A small network was shown many inputs. Here are its activations along a few directions, one row for each input.
Each table varies a few parts of the input and shows all the possible inputs, shuffled.
A made-up example of a description, with smaller parts first: one of 4 places along a line, together with either a single point or one of 9 places around a ring or (one of 3 separate values, together with one of 5 places around a ring).
Shared parts are said once, and a part with two or three values counts as separate values.
In the rows, 128 means zero.

Other details of the inputs vary at random and push rows far along two fixed directions, the same in every table; ignore that.

Rows:
r1: [103 147 114 132 127 166 136 141 106 128 131 189 127 107 106]
r2: [165 112  76 141 158 160 139 130  96 110 172 112 191 114 141]
r3: [107 142 127 120 106 139 129 130 150 143 132 162 118 111 122]
r4: [175 105 105 119 138 112 140 114 114 118 145  82 180 125 153]
r5: [111 121 153 115 123  99 138 145 127 124  92 110  98 148 132]
r6: [119 139 168 124 142 121 117 137 134 126 115 111  87 161 107]
r7: [105 142 101 113  97 151 143 124  93 142 139 196 142  77 126]
r8: [101 153 125 127 134 155 126 119 100 134 164 184 132  92 134]
r9: [167 113  91 132 152 158 115 121  93 120 173 107 174 138 149]
r10: [111 136 127 108 104 132 146 131 106 133 133 164 124 106 127]
r11: [125 142 124 134  97 130 125 147 138 152 122 162 113 107 131]
r12: [142 132 165 139 129  76 129 150 162 138 117 110  98 123 128]
r13: [185  88 143 126 151  90 121 119 179 116 128  21 154 172 147]
r14: [117 126 159 145 136 109 123 134 157 114  74 101  95 178  82]
r15: [111 156 137 135 154 126 130 134 109 129 153 153 115 100 109]
r16: [106 127 130 121 117 116 133 139 115 133  96 139 115 121 129]
r17: [111 129 134 128 103 107 133 116 131 133  96 138 117 127 104]
r18: [114 144 177 132 155 100 124 119 145 125 122 103 101 131 116]
r19: [103 147 122 133 134 151 139 146 101 116 151 183 127 103 113]
r20: [107 117 142 135 117  91 129 130 134 129  73 111 103 147 111]
r21: [116 136 181 125 136 115 108 116 156 131  90  94  93 165 115]
r22: [164 101  81 117 118 164 131 122 131 134 170 113 178 132 161]
r23: [107 142 119 128 136 106 152 140 100 127 133 156 130  86 136]
r24: [133 125 149 148 102  93 118 137 170 145  88 113  93 151 113]
r25: [106 141 138 121 132 133 131 124 127 114 141 159 113 105 131]
r26: [179 101  69 130 108 162 128 139 112 145 169 124 178 120 173]
r27: [105 140 134 116 127 147 133 125 129 122 135 159 107 113 130]
r28: [134 135 153 131 111  97 125 152 149 137 124 132 102 125 133]
r29: [160 105  78 122 134 173 118 105 118 121 146 112 176 126 159]
r30: [158 107  95 143 139 155 107  93 126 131 130  87 172 157 142]
r31: [175  97 126 114 127 105 128 117 127 111 126  59 165 161 153]
r32: [105 134 122 121 123 115 142 142  98 124 128 160 127 103 141]
r33: [114 126 152 135 110 103 121 121 180 136  98 114 100 153 103]
r34: [169 108  98 130 147 160 106 117 110 129 140  90 165 157 139]
r35: [116 136 168 127 152  96 131 123 156 110 117 107  97 123 119]
r36: [104 144 110 127 129 170 144 146  98 124 150 192 128 106 114]
r37: [173  95 123 121 130 119 119 121 158 118 144  62 161 162 155]
r38: [104 152 108 145 130 154 120 120 105 140 134 180 120 113  99]
r39: [112 138 175 121 137 123 119 122 144 129 112 108  93 157 122]
r40: [101 140 121 136 122 140 125 110 138 126 115 160 113 114 112]
Each input here is: one of 5 places along a line, together with either one of 2 separate values or one of 6 places along a line.
The inputs of r29 and r40 match in every part but the place on the line of 5. If r21 is changed in the same way as r29 into r40, which row does it become?
> r30
The inputs of r14 and r19 match in every part but the place on the line of 5. If r17 is changed in the same way as r14 into r19, which row does it become?
> r31
Change only the place on the line of 5 in r32. List by row number the other rows that result.
> r5, r16, r20, r23
Change only the place on the line of 6 in r22. List by row number the other rows that result.
> r6, r26, r27, r36, r39

Rows:
r41: [148 122 124 131 122 122 127 135 143 136 141 117 135 125 141]
r42: [ 96 150 167 130 121  97 125 131 145 137  99 144  83 119 113]
r43: [137 123 121 131 127 132 121 118 124 131 129 117 139 140 126]
r44: [103 150 168 135 125 111 122 138 158 134 115 143  81 133 104]
r45: [136 111 121 111 111 123 138 130 133 123 126 117 139 129 146]
r46: [135 130 133 125 151 134 126 118 114 116 142 111 139 135 125]
r47: [138 119 120 128 125 117 128 122 131 133 126 114 139 122 144]
r48: [135 115 117 125 122 114 136 120 137 124 124 115 143 120 141]
r49: [140 113 114 130 124 114 140 139 126 121 121 117 142 127 132]
r50: [131 128 131 127 156 133 125 113 118 114 138 110 137 130 133]
r51: [146 117 121 128 120 119 134 134 149 127 140 118 139 123 138]
r52: [131 125 137 114 146 142 127 123 115 114 140 112 134 139 139]
r53: [140 130 134 130 154 137 123 128 130 118 153 112 135 133 130]
r54: [109 151 170 133 120 102 124 144 157 139 114 143  80 125 110]
r55: [ 99 143 165 121 110  89 140 135 148 129 103 145  91 119 104]
r56: [143 120 117 137 129 122 127 138 118 130 122 117 136 133 132]
r57: [144 123 123 130 122 123 123 124 123 136 128 116 139 132 133]
r58: [108 153  57 127 102 177 149 128  68 154 189 243 170  39 143]
r59: [134 123 119 132 132 146 120 113 126 125 124 118 140 145 115]
r60: [140 124 120 136 136 150 118 123 144 127 135 120 135 143 121]
r61: [140 119 125 118 117 132 124 129 125 133 127 117 133 136 147]
r62: [137 119 115 139 134 131 125 133 118 126 122 118 136 141 126]
r63: [132 122 119 134 133 132 120 114 129 129 126 116 137 134 134]
r64: [133 118 123 120 122 141 122 124 125 128 127 118 133 144 140]
r65: [ 74 171 140 131 141 138 144 144  94 124 142 208  96  83  99]
r66: [ 86 150 163 132 131 120 123 120 147 126  96 146  83 132  95]
r67: [139 116 124 114 114 126 130 131 127 132 128 116 135 132 150]
r68: [134 119 113 139 139 145 124 128 120 120 118 119 137 146 115]
r69: [130 119 122 120 127 155 121 119 127 123 122 118 135 149 130]
r70: [143 117 116 133 126 116 133 141 120 130 123 116 138 129 135]
What do these inputs look like to the network?
> one of 5 separate values, together with either a single point or one of 5 places along a line
A walk changes only the place on the line of 5. It starts at r68 and steps to r62. List the rest of the walk in order.
> r56, r70, r49
Which other rows agree with r69 in the choice among 5 separate values? List them by row number.
> r45, r52, r61, r64, r67
Which other rows agree with r46 in the choice among 5 separate values? List them by row number.
> r43, r55, r57, r58, r59

Rows:
r71: [144 125 115 135 111 129 120 136 132 145 134 130 130 132 137]
r72: [ 82 151 137 136 137 144 125 112 124 128 113 167 100 117 101]
r73: [ 89 142 134 119 116 119 139 120 108 124 102 160 107 111 110]
r74: [126 133 114 118 140 172 119 109 118 123 165 145 146 112 149]
r75: [175  87 140 125 142  98 118 124 138 105  83  26 146 189 134]
r76: [174  82 127 131 122 106 104 102 163 130  85  30 145 198 137]
r77: [129 129 135 115 119 149 121 117 146 125 148 136 130 129 135]
r78: [118 148 111 143 124 137 136 131 134 134 165 177 134  81 115]
r79: [158 107 113 112 135 134 134 125 111 121 139  94 155 133 155]
r80: [103 140 135 124 110 111 141 155 127 133 122 167 101 110 126]
r81: [149 117 114 141 127 145 123 135 133 127 136 117 141 143 123]
r82: [129 117 106 132 107 135 120 108 131 144 114 134 137 132 130]
r83: [130 122  89 132 121 162 125 106 122 129 138 151 152 126 124]
r84: [133 117  90 128 112 140 139 135 109 130 127 149 156 109 139]
r85: [145 126  94 135 110 145 123 136 116 150 151 153 145 115 144]
r86: [137 130 122 134 124 140 124 139 134 130 143 135 125 137 122]
r87: [133 124 122 129 128 124 135 141 103 124 123 132 132 121 128]
r88: [131 129 126 130 142 130 128 136 106 122 142 124 133 137 128]
r89: [143 123  91 112 128 155 142 127  89 129 160 145 163  99 156]
r90: [ 83 164 213 129 132  46 140 145 160 123  83 136  49 116  90]
r91: [146 132 115 144 118 110 126 125 148 144 141 125 140 106 136]
r92: [ 66 165 211 127 134  80 130 143 147 121  68 140  48 147  70]
r93: [ 80 149 139 126 130 130 134 115 109 125 112 163 109 118 100]
r94: [147 105 111 131 120 120 136 144 125 128 120 110 143 135 141]
r95: [133 126  82 132 139 165 133 121  82 125 152 150 175 113 132]
r96: [185  90 144 122 126 106 107 121 171 135 107  26 138 189 149]
r97: [163  93 135 135 159 125 103  98 153 109  92  28 141 201 129]
r98: [117 150 114 145 150 139 128 124 122 130 162 169 133  82 120]
r99: [142 118 121 136 146 134 127 132 105 120 134 108 146 144 127]
r100: [139 115 114 126 117 120 136 146 124 128 130 125 136 128 145]
r101: [138 126  99 123 126 138 137 139  90 125 150 147 147 109 144]
r102: [118 148 110 144 125 136 137 129 133 135 164 176 135  82 115]
r103: [ 76 168 214 132 145  56 133 141 159 122  95 139  51 122  79]
r104: [133 125 121 137 123  97 145 134 138 130 137 134 138 100 140]
r105: [185  87 140 136 139  69 129 126 171 115 108  24 149 170 153]
r106: [134 126 124 122 128 120 134 142 106 123 131 130 127 126 136]
r107: [124 133 135 116 142 136 133 127 114 125 142 124 132 129 129]
r108: [125 128 139 103 123 129 135 119 116 120 136 126 131 120 151]
r109: [110 140 110 124 120 138 140 134  92 127 125 171 134  97 121]
r110: [127 135 131 125 147 151 121 125 129 127 144 127 124 128 130]
r111: [100 137 123 127 107 122 141 144 121 132 109 169 119 104 119]
r112: [153 118  76 143 111 160 127 130 104 149 154 153 166 108 147]
r113: [143 111  76 133 115 150 141 141  97 133 150 152 168 102 150]
r114: [140 126  84 146 147 175 123 129  96 129 163 151 162 113 137]
r115: [136 136 102 143 154 143 122 122 122 127 167 143 152  92 130]
r116: [170  95 154 116 157 109 117 120 145 110 114  22 140 192 139]
r117: [139 127  88 129 141 159 132 132  84 126 169 150 164 113 141]
r118: [ 68 158 201 129 116  91 125 125 176 128  66 150  40 150  68]
r119: [124 120 131 107 111 126 138 126 134 128 134 133 132 118 158]
r120: [ 64 170 215 137 139  90 120 141 165 123  66 142  34 150  68]
r121: [133 129 115 135 125 146 125 128 133 128 124 139 135 136 114]
r122: [ 61 155 204 117 117  73 134 130 147 120  55 136  44 137  80]
r123: [139 135 119 145 117 108 128 125 147 145 139 131 134 104 132]
r124: [168  94 162 110 151 112 114 107 148 104 117  18 146 194 152]
r125: [114 142 104 136 103 146 128 131 118 150 127 182 131 100 121]
r126: [136 126 114 136 110 133 121 127 131 144 114 136 134 129 126]
r127: [181  89 152 116 122 107 102 109 176 129 110  26 142 190 161]
r128: [174  89 159 104 139 100 120 112 149 104 106  18 141 187 163]
r129: [181  85 143 127 145  93 118 134 137 108  93  25 140 190 139]
r130: [ 91 157 143 140 139 142 125 131 124 128 116 168 100 117 101]
r131: [171 102  78 117 112 166 115 106 122 142 169 114 190 122 181]
r132: [151 117 118 123 115 134 120 126 142 146 135 110 141 134 146]
r133: [115 146 116 123 119 160 134 132 127 138 158 177 125 102 120]
r134: [ 99 128  98 124 103 137 142 122 111 132 119 170 135  98 129]
r135: [104 150 142 139 119 136 132 145 134 135 127 171  98 118  99]
r136: [127 117 112 128 141 139 127 104 107 118 120 108 152 145 124]
r137: [129 129 135 114 120 148 120 117 146 127 148 135 129 130 134]
r138: [117 115 108 123 110 124 137 120 125 127 106 131 136 125 132]
r139: [141 129  86 140 146 172 121 131  99 128 170 150 157 116 144]
r140: [139 128 102 123 124 165 130 126 127 135 163 149 147 116 134]
r141: [121 145 116 131 131 112 147 130 106 129 151 169 135  76 132]
r142: [106 147 128 119 137 166 124 114 119 127 159 170 127 101 137]
r143: [130 135 126 138 146 144 118 135 122 124 142 131 122 135 128]
r144: [126 136 130 125 147 152 120 125 129 127 145 129 124 126 129]
r145: [135 131 126 136 153 109 132 124 120 122 148 122 143 113 125]
r146: [175  96 143 143 163 120 104 126 151 112 107  29 137 197 132]
r147: [122 131 115 110 134 158 132 112 100 122 165 144 155 112 149]
r148: [126 130 126 134 143 133 130 136 104 124 134 132 135 131 119]
r149: [103 139 133 113 110 123 146 145 129 137 130 166 109  99 134]
r150: [ 99 141 142 113 111 115 144 146 135 136 123 163 101 104 130]
r151: [ 82 164 210 132 118  87 125 155 174 128  89 146  36 150  77]
r152: [ 83 160 208 138 106  76 124 154 170 146  69 146  37 141  82]
r153: [138 126 112 136 124 148 125 126 132 127 126 134 139 138 117]
r154: [ 97 138 140 105 105 124 140 132 132 132 133 166 113 100 145]
The inputs of r80 and r100 match in every part but one. If r86 is changed in the same way as r80 into r100, which row does it become?
> r151
The inputs of r96 and r132 match in every part but one. If r71 is changed in the same way as r96 into r132, which row does it become?
> r85
What do these inputs look like to the network?
> one of 2 separate values, together with one of 6 places around a ring, together with either a single point or one of 6 places along a line
Change only the choice among 2 separate values in r124. List by row number the other rows that result.
> r147
Change only the choice among 2 separate values in r149. List by row number the other rows that result.
> r150
